Look-ups in named tables: a row name and a column name give one cell, copied from the table.

Kat
          Mag  Dokur  Gavete  Vabub  Melakel    Raf  Dudig    Sib
Lokabe  70574  44753   48308  57871    49367  63856  25602  43375
Vep     34615  34285   25229  23649    50922  47980  18185  34990
Fif     37714  63219   41885  25822    87777  68536  65257  63564
Giki    27725  63694   47617  35008    54764  41842  43763  42901

What is the Dudig of Giki in Kat?
43763
What is the Sib of Giki in Kat?
42901
What is the Vabub of Lokabe in Kat?
57871
What is the Vabub of Giki in Kat?
35008
What is the Mag of Fif in Kat?
37714
What is the Dokur of Vep in Kat?
34285
What is the Melakel of Giki in Kat?
54764
What is the Dokur of Giki in Kat?
63694
What is the Mag of Vep in Kat?
34615
What is the Raf of Lokabe in Kat?
63856
What is the Sib of Vep in Kat?
34990

Luzevut =
,Tur,Metufen,Dos,Fiz,Nizat,Mam,Sopiz,Vur,Nin,Pinapu
Bevarev,123,72,122,62,149,135,160,137,130,88
Pigob,142,103,196,195,183,53,52,98,120,68
Karuzo,217,210,169,110,108,162,182,80,175,174
Biv,193,65,82,77,115,121,118,156,161,54
Lineku,172,169,121,170,60,181,171,205,60,88
Levukin,203,200,67,221,65,179,198,177,186,216
Neratir,76,185,119,217,138,102,94,78,149,69
Pib,198,192,211,47,198,113,96,171,59,133
Kagedag,85,216,193,161,71,125,138,54,60,65
Pefumos,152,119,202,118,107,207,177,151,148,87
Nuzez,43,102,218,102,105,76,98,166,96,46
Dok,116,114,69,68,44,130,183,204,132,54
Sefumu,214,66,128,189,157,126,153,120,222,185
Ser,114,81,194,189,69,74,201,209,195,86

Biv, Vur => 156
Kagedag, Nin => 60
Sefumu, Sopiz => 153
Lineku, Metufen => 169
Levukin, Tur => 203
Karuzo, Fiz => 110
Ser, Mam => 74
Pigob, Sopiz => 52
Pigob, Mam => 53
Neratir, Metufen => 185
Kagedag, Vur => 54
Pefumos, Tur => 152
Ser, Nin => 195
Dok, Nin => 132
Levukin, Pinapu => 216
Pigob, Tur => 142
Nuzez, Fiz => 102
Which row has the largest Pinapu? Levukin

Tipe
|  | Nikuda | Sen | Mimap | Vokeso | Begap | Natuke |
|---|---|---|---|---|---|---|
| Dazatuf | 2212 | 8174 | 6057 | -2286 | 3791 | -5127 |
| Lil | -2436 | 5616 | -763 | 5131 | -5546 | -874 |
| Buvit | 8371 | 1444 | -5711 | 8392 | 6273 | 6226 |
| Vad | -3011 | 4045 | 4650 | 5831 | 2312 | 1743 |
| Tar | 7449 | 1098 | -367 | -3112 | -4675 | 7295 |
| Kek | 1811 | -2370 | 1450 | 1779 | 311 | -3884 |
| Gelafil | -4307 | 8398 | 1616 | -4576 | -5116 | 1725 |

Sen of Gelafil = 8398
Begap of Gelafil = -5116
Natuke of Lil = -874
Natuke of Gelafil = 1725
Nikuda of Kek = 1811
Mimap of Lil = -763
Natuke of Kek = -3884
Sen of Vad = 4045
Vokeso of Gelafil = -4576
Natuke of Dazatuf = -5127
Nikuda of Buvit = 8371
Sen of Lil = 5616
Natuke of Buvit = 6226
Nikuda of Lil = -2436
Vokeso of Tar = -3112

Sepi:
columns: Banu, Nav, Liropa, Mekimor, Kub
Kinafiz: [7.74, 4.82, 6.51, 6.05, 1.36]
Mon: [3.10, 1.25, 5.50, 1.01, 0.71]
Zipu: [3.08, 1.17, 7.00, 8.83, 4.65]

Nav of Zipu is 1.17
Banu of Zipu is 3.08
Mekimor of Zipu is 8.83
Banu of Mon is 3.10
Kub of Zipu is 4.65
Mekimor of Kinafiz is 6.05
Kub of Kinafiz is 1.36
Nav of Kinafiz is 4.82
Mekimor of Mon is 1.01
Liropa of Zipu is 7.00

Gulop.csv
,Sos,Tolo,Nam,Vin,Rom,Tol,Tidezi
Pizog,6324,6966,7249,6576,7231,6617,6373
Lozi,4430,7231,4929,5901,6431,7585,5318
Vad,3235,9284,4023,6651,7835,9251,4807
Tek,6839,6749,7898,6941,7920,4963,6096
Kikor,5116,6522,4986,5907,5938,6845,5610
Zefuz,7895,2112,485,5750,706,3753,6852
Kovife,6696,6534,6154,6681,6331,6711,6711

Kovife, Tolo: 6534
Vad, Nam: 4023
Zefuz, Tidezi: 6852
Zefuz, Vin: 5750
Zefuz, Nam: 485
Tek, Tol: 4963
Kikor, Tidezi: 5610
Vad, Tolo: 9284
Tek, Nam: 7898
Lozi, Tol: 7585
Vad, Tol: 9251
Row with the largest Tolo: Vad

Fina.tsv
	Bime	Dafe	Teb
Fos	-22	-12	-25
Feme	2	65	45
Zug	-35	-34	-61
Sego	-24	-24	-31
Nafeb	-2	-44	-57
Reg	-27	-23	-41
Pinuvi	-43	-16	-30
Gigigu	-80	-72	-18
Rem	-68	-79	-31
Vudeto	-23	-23	-25
Pamas	-47	0	-77
Bem	-38	-30	-42
Pov	-39	-33	-52

What is the Bime of Sego in Fina? -24
What is the Teb of Vudeto in Fina? -25
What is the Dafe of Sego in Fina? -24
What is the Bime of Bem in Fina? -38
What is the Teb of Nafeb in Fina? -57
What is the Teb of Pov in Fina? -52
What is the Dafe of Pinuvi in Fina? -16
What is the Bime of Pinuvi in Fina? -43
What is the Teb of Bem in Fina? -42
What is the Bime of Feme in Fina? 2
What is the Teb of Gigigu in Fina? -18
What is the Dafe of Gigigu in Fina? -72
What is the Bime of Gigigu in Fina? -80
What is the Dafe of Pov in Fina? -33

Tisa
         Fil  Purufas  Korof  Laluso  Lif  Rumo
Kiz      116      148    108     179  148   164
Bepiru   178       67     51     173  100    54
Nepupes   85      214    248      78  150   201
Bedad    137      137    137     136  137   137
Nopilut  227      102    214      33  132    74
Nukufa   142      152    154     143  144   148
Gevuf    140      152    149     150  144   149
Kog      174      119    114     152  170   149

What is the Purufas of Nukufa in Tisa? 152
What is the Korof of Kiz in Tisa? 108
What is the Purufas of Kog in Tisa? 119
What is the Laluso of Nukufa in Tisa? 143
What is the Rumo of Nukufa in Tisa? 148
What is the Korof of Gevuf in Tisa? 149
What is the Purufas of Nopilut in Tisa? 102
What is the Purufas of Bepiru in Tisa? 67
What is the Fil of Nukufa in Tisa? 142
What is the Rumo of Nepupes in Tisa? 201
What is the Laluso of Gevuf in Tisa? 150
What is the Lif of Nukufa in Tisa? 144
What is the Laluso of Nopilut in Tisa? 33
What is the Purufas of Kiz in Tisa? 148

Sak.csv
,Bato,Sefe,Vilimi,Zududu,Sop,Nugeno,Lezaf,Faval
Kanuk,106,92,152,82,97,59,152,93
Gudi,99,100,111,77,127,100,159,130
Gen,129,51,102,116,64,106,187,115
Gusi,94,103,57,65,78,94,200,85
Vis,95,135,153,41,108,67,115,64
Gugen,97,114,90,87,121,101,163,114
Vividu,126,74,157,121,112,94,145,77
Pimalet,129,78,155,13,78,145,117,0
Lonom,100,94,55,74,111,133,192,102

What is the Bato of Lonom in Sak?
100
What is the Sefe of Vividu in Sak?
74
What is the Sop of Kanuk in Sak?
97
What is the Sop of Vividu in Sak?
112
What is the Lezaf of Gugen in Sak?
163
What is the Faval of Vividu in Sak?
77
What is the Sop of Pimalet in Sak?
78

Latuvi =
     Lobuvi  Vumibop   Lika  Kovimut  Mebefi    Gog    Fop
Mev    23.8     60.7    0.1      6.0   -83.5  -22.2   -2.5
Dun   -50.4    -55.5   -5.4    -72.4   -40.6  -45.2  -26.4
Kob    63.1    -45.0  -50.2     -3.7   -33.7  -25.2    3.2

What is the Lika of Kob in Latuvi? -50.2
What is the Vumibop of Dun in Latuvi? -55.5
What is the Lobuvi of Dun in Latuvi? -50.4
What is the Fop of Dun in Latuvi? -26.4
What is the Fop of Mev in Latuvi? -2.5
What is the Vumibop of Mev in Latuvi? 60.7
What is the Mebefi of Dun in Latuvi? -40.6
What is the Lobuvi of Kob in Latuvi? 63.1
What is the Kovimut of Dun in Latuvi? -72.4
What is the Gog of Mev in Latuvi? -22.2
What is the Fop of Kob in Latuvi? 3.2
What is the Mebefi of Kob in Latuvi? -33.7
What is the Gog of Kob in Latuvi? -25.2
What is the Vumibop of Kob in Latuvi? -45.0
What is the Kovimut of Kob in Latuvi? -3.7
What is the Kovimut of Mev in Latuvi? 6.0
What is the Lika of Mev in Latuvi? 0.1
What is the Gog of Dun in Latuvi? -45.2
What is the Mebefi of Mev in Latuvi? -83.5

